Here are a small network's activations along a few directions, averaged over the inputs that share one value of a field.
Related values have similar rows: they may be neighbours, one step apart, or belong to one group.

Other fields shift rows strongly along two fixed directions, in all tables alike. That doesn't count.

H, 12 values:
h6: [ 44  70   8  15   9  32  16 -51   4 -18]
h7: [  0  21  -6 -10 -18   7  11  10   8   0]
h8: [-41 -31 -27 -28 -21  22  13  22 -25  43]
h2: [-15 -18 -18 -13  -3  28   5   1 -20  39]
h11: [ 20  35  19  10  -3  47  10 -31  -4  -2]
h1: [-10  -8   5  -8 -14  11  -1  13  -7   8]
h12: [  6  17  -2   2   3 -14   6  -2   6 -18]
h9: [ -5 -32   8   1   2 -44 -17  24  12 -19]
h5: [ 15 -46  22  32  46 -73 -38   2  25 -46]
h3: [ 30  21  34  16   7  11 -11 -16  14 -18]
h4: [-27  -7 -20 -13 -16   9  10  15 -16  30]
h10: [-19 -22 -22  -5   9 -36  -3  14   2   3]
The values of H form a 3 by 4 grid.
- Fewest steps between h4 and h5? => 2
Each value of H is a pair of two hidden parts, and every pair occurs once (4 first parts, 3 second parts).
- Changing only the second part turns h3 into h2. h9 has the same second part as h3; what does that change turn h9 into? => h6
- Changing only the second part turns h1 into h8. h7 has the same second part as h1; what does that change turn h7 into? => h12

K, 12 values:
k9: [-19 -19  -9  -9 -13 -28  -2  24   3  -1]
k6: [ 30  43  24   7  -9  19   8 -14  10 -16]
k11: [-3 -8 -3 -6 -5 10  2  4 -1  6]
k4: [  6 -23  15  11  14   0 -14 -11   3  -5]
k2: [-20  12 -33 -16 -16  15  14   6 -15  25]
k12: [ 19   8  27  14   7  17 -10 -16   2 -13]
k5: [  2   4  15  -2 -11  16  -2   9  -3   6]
k8: [ 21 -24   5  21  42 -62 -22   0  15 -35]
k3: [-25 -16 -24  -9   3   7  12   8 -14  26]
k7: [  4  -4   8   6  18 -38  -5   3  13 -26]
k10: [ 16  72  -2   1 -23  32  19 -30   4  -2]
k1: [-32 -45 -21 -17  -6  11   1  17 -18  34]
Each value of K is a pair of two hidden parts, and every pair occurs once (4 first parts, 3 second parts).
- Changing only the second part turns k2 into k8. k12 has the same second part as k2; what does that change turn k12 into? => k4
- Changing only the second part turns k11 into k6. k7 has the same second part as k11; what does that change turn k7 into? => k9
